These are the activations of a small neural network, seen along a few directions. Each row is one input.
Each table varies a few parts of the input and shows all the possible inputs, shuffled.
Descriptions start from the smaller parts, as in this example, which fits no table here: one of 8 places around a ring, together with either a single point or (one of 2 separate values, together with one of 4 places along a line) or one of 9 places around a ring.
Shared parts are said once, and a part with two or three values counts as separate values.
In the rows, zero is written as 128.

Table:
x1: [142 109 131 120 111 153  96 124 120 173 130  91 185]
x2: [109 154 116 151 158 112 154 149 103 117  92 135  89]
x3: [140 110 143 125 123 133  85 120 113 186 144 113 158]
x4: [102 158 104 141 147 109 150 148  88 101 100 129  96]
x5: [107 159 128 139 157 121 137 181 126 124 106 106  97]
x6: [133 107 133 115 115 115 109  57 121 135 158 146 157]
x7: [140 101 141 135 119 118 114  61 132 149 160 146 149]
x8: [109 151 127 144 159 106 165 121 144  87 119 140  88]
x9: [125 155 139 123 135 139 162 181 162  81 109 113 130]
x10: [133  31  73  81 107 220  92 119 130 153 159 169  93]
x11: [133 109 121 122 115 120  99  85  80 165 130 141 157]
x12: [122 158 117 135 135 108 152 158  99  84  95 154  98]
x13: [102 161 111 124 147 134 155 161 161 110  96  79 115]
x14: [132 156 124 155 142 115 154 162 107  97 101 152  91]
x15: [142 106 143 113 111 148 106  96 161 143 157  96 185]
x16: [148 106 141 120  97 119 115  84 106 133 157 163 162]
x17: [125 111 113 121 110 114 107  64 104 163 145 129 147]
x18: [153 108 130 126  95 119 100  98  87 146 136 159 159]
x19: [136 113 124 114 111 148 103 101 145 171 141  82 175]
x20: [164 110 142 119  97 153  97 136 127 154 132 112 187]
x21: [139 106 157 113 125 126  96  91 158 157 164 122 158]
x22: [105 159 107 150 156 109 161 128 125 113 110 121  79]
x23: [ 99 159 122 133 154 112 146 159 154 123 113  98  87]
x24: [156 104 153 113  95 150 112 121 149 143 150 118 190]
x25: [ 97 163  97 135 147 104 158 125 113  99 111 119  86]
x26: [129 157 129 129 133 139 148 196 143  93  87 109 127]
x27: [105 152 140 132 154 112 148 154 170  95 130 112  97]
x28: [106 151 128 128 142 132 159 158 177  82 116  91 124]
x29: [162 111 154 124 109 134  86 131 121 167 145 134 160]
x30: [157 103 151 135 106 124 118  86 117 147 156 165 155]
x31: [126 155 139 139 140 118 139 193 136 106 105 128  99]
x32: [164 108 139 141 108 127 102 101  95 158 138 160 151]
x33: [123 156 152 127 147 119 152 177 155  93 123 134 103]
x34: [156 108 168 113 113 131 101 116 143 155 160 142 164]
x35: [131 110 137 119 120 125  94  97 141 185 151 105 148]
x36: [100 152 116 134 144 100 162 121 133  73 124 135  95]
x37: [ 97  77  59 100 134 208 144 182 141  89 123 157  28]
x38: [117 153 126 134 132 106 166 145 118  71 120 155 101]
x39: [108 157 118 130 146 139 148 184 136 112  85  88 125]
x40: [140 104 129 142 118 123 103  89  91 179 132 141 149]
x41: [125 150 136 149 140 111 170 148 129  85 119 157  94]
x42: [137 112 122 135 122 122 109  66 113 175 147 129 140]
What is each input in this table made of? -> one of 2 separate values, together with either a single point or (one of 4 places along a line, together with one of 5 places around a ring)
Changing only the choice among 2 separate values turns x40 into x2. The same change can be made to x18. Which row results? -> x12
Changing only the choice among 2 separate values turns x42 into x22. The same change can be made to x1. Which row results? -> x39
Change only the place on the ring of 5 in x18. List by row number the other rows that result. -> x6, x11, x16, x17

Table:
x43: [144 141 166 129 122  98 117  89 141 105 142 136 154]
x44: [104  88 113 101 130 164 117 108 148 127 145 120 124]
x45: [121 106  86 119 126 138 114  90 114 156 117 141 103]
x46: [144  97 133 124 106 140 130  96 140 116 151 169 102]
x47: [134 121 131 155 130 107 114 112  75 153 125 152 125]
x48: [121 136 125 125 128 111 109 117 146 165 108  85 165]
x49: [150 127 129 143 119 107 131 115  86 124 146 175 147]
x50: [144 127 172 130 107 114 125 124 172 124 141 114 163]
x51: [163 122 136 119 112 161 120 167 135 135 140 128 165]
x52: [143  91 121 107 105 165 111 149 114 112 125 153 146]
x53: [116 105 108 112 132 141 138  86 134 147 158 150 102]
x54: [124 112 133 122 131 164 128 121 168 146 150  88 142]
x55: [155 102 118 121 112 145 126 119 104 123 123 184 127]
x56: [ 94 182 117 155 163 118 171 213 114  81  68 122  59]
x57: [116 143 147 126 142 104 128  72 135 131 140 110 152]
x58: [ 82 187  83 137 170 108 178 186 135  84  83  96  55]
x59: [152 109 152 125 111 158 117 137 175 119 152 113 143]
x60: [110  95  89 105 119 158 100 119 124 145 120 110 122]
x61: [110 188 116 143 152 119 187 217 127  51  90 147  81]
x62: [117 124  99 144 137 103 112  79 100 148 124 132 127]
x63: [138 140 151 128 126 111 109 156 121 174 117 111 164]
x64: [138 155 150 133 130  98 109 122  86 158 124 126 150]
x65: [133  85 136 110  99 160 115 126 150 105 153 138 120]
x66: [112 117 126 146 137 111 139  69 120 134 156 135 124]
x67: [115 136 146 119 134 115 134 113 166 156 148  95 164]
x68: [139 103 118 131 118 142 116 123  89 160 118 160 101]
x69: [156 148 156 132 118 105 122 113 101 116 121 144 174]
x70: [146 116 133 126 134 158  94 161 127 160 112 111 148]
x71: [127  99 115 108 118 157  99 158  99 155 130 135 122]
x72: [123 151 128 136 121 100 118  85 107 153 122  94 144]
x73: [130 119 110 126 120 158 110 132 144 163 125  78 139]
x74: [ 79 171 114 140 175 118 200 169 159  61  99  99  55]
x75: [155 140 155 124 109 116 127 154 132 141 129 129 185]
x76: [139 121 140 140 124 100 126  91 126 113 167 167 128]
x77: [103 177 127 137 160 109 186 192 167  38 111 134  59]
What is each input in this table made of? -> one of 5 places around a ring, together with either a single point or one of 6 places around a ring
Changing only the place on the ring of 5 turns x67 into x75. The same change can be made to x66. Which row results? -> x49
A walk changes only the place on the ring of 5. It starts at x45 and steps to x53. List the rest of the walk in order. -> x46, x55, x68
Change only the place on the ring of 6 in x46. List by row number the other rows that result. -> x43, x50, x59, x65, x76

Table:
x78: [144 111 166 115 113 136  84  88 174 202 154  60 219]
x79: [ 70 123  51 120 162 158 166 161 124  83 101 136  20]
x80: [141 186 152 163 143  88 175 189  92  58  86 176 100]
x81: [136  71  99 122 109 127  94  27  80 175 170 185 112]
x82: [127  43  79  95 110 181  84  55 113 177 162 157 113]
x83: [190 107 167 143  79 109  96  93  66 154 150 187 196]
x84: [ 98 193 143 138 166 115 166 185 197 102  95  43 125]
x85: [176  59 143  94  78 195  73 152 141 166 156 141 183]
x86: [125 140 117 115 123 175 163 252 157  65 102 123  93]
x87: [101 219 159 154 169  62 169 153 159  90  93  71 132]
x88: [149 139 181 131 117  85  87  57 133 188 155  86 224]
x89: [ 81 146  79 146 166 106 178 126 100  77 111 171  20]
What is each input in this table made of? -> one of 2 separate values, together with one of 6 places around a ring
Changing only the choice among 2 separate values turns x87 into x88. The same change can be made to x86. Which row results? -> x85
Change only the choice among 2 separate values in x80. List by row number the other rows that result. -> x83

Table:
x90: [121 171 152 148 145  87 147 122 127 116 116 109 145]
x91: [134 128 115 138 126 120 138 139  95  99 117 176  94]
x92: [169  84 167 117  87 129  65  60 125 207 171 113 229]
x93: [133 144 141 118 125 145 136 169 164 122 115  94 147]
x94: [ 99 127  91 134 144 126 146 106 123 120 132 132  78]
x95: [142 164 159 149 130  99 138 155 119 113 109 123 151]
x96: [123 104 101 110 125 165 134 153 140 106 123 146  91]
x97: [134 115 116 129 122 153 138 167 108 103 127 165  98]
x98: [109 162 137 140 148 100 141 118 155 131 123  85 133]
x99: [109 148 133 120 143 129 130 146 161 137 115  74 138]
x100: [145 150 161 134 126 126 133 179 140 115 118 118 152]
x101: [161  48 124 110  91 157  67  43  96 198 177 169 168]
x102: [112 136 108 136 140 108 148 106 101 102 124 161  88]
x103: [101 112  89 109 140 149 130 130 137 122 124 127  80]
Changing only one part turns x92 into x101. The same change can be made to x95. Which row results? -> x91
What is each input in this table made of? -> one of 2 separate values, together with either a single point or one of 6 places around a ring
Change only the place on the ring of 6 in x98. List by row number the other rows that result. -> x90, x93, x95, x99, x100
Change only the choice among 2 separate values in x96. List by row number the other rows that result. -> x93
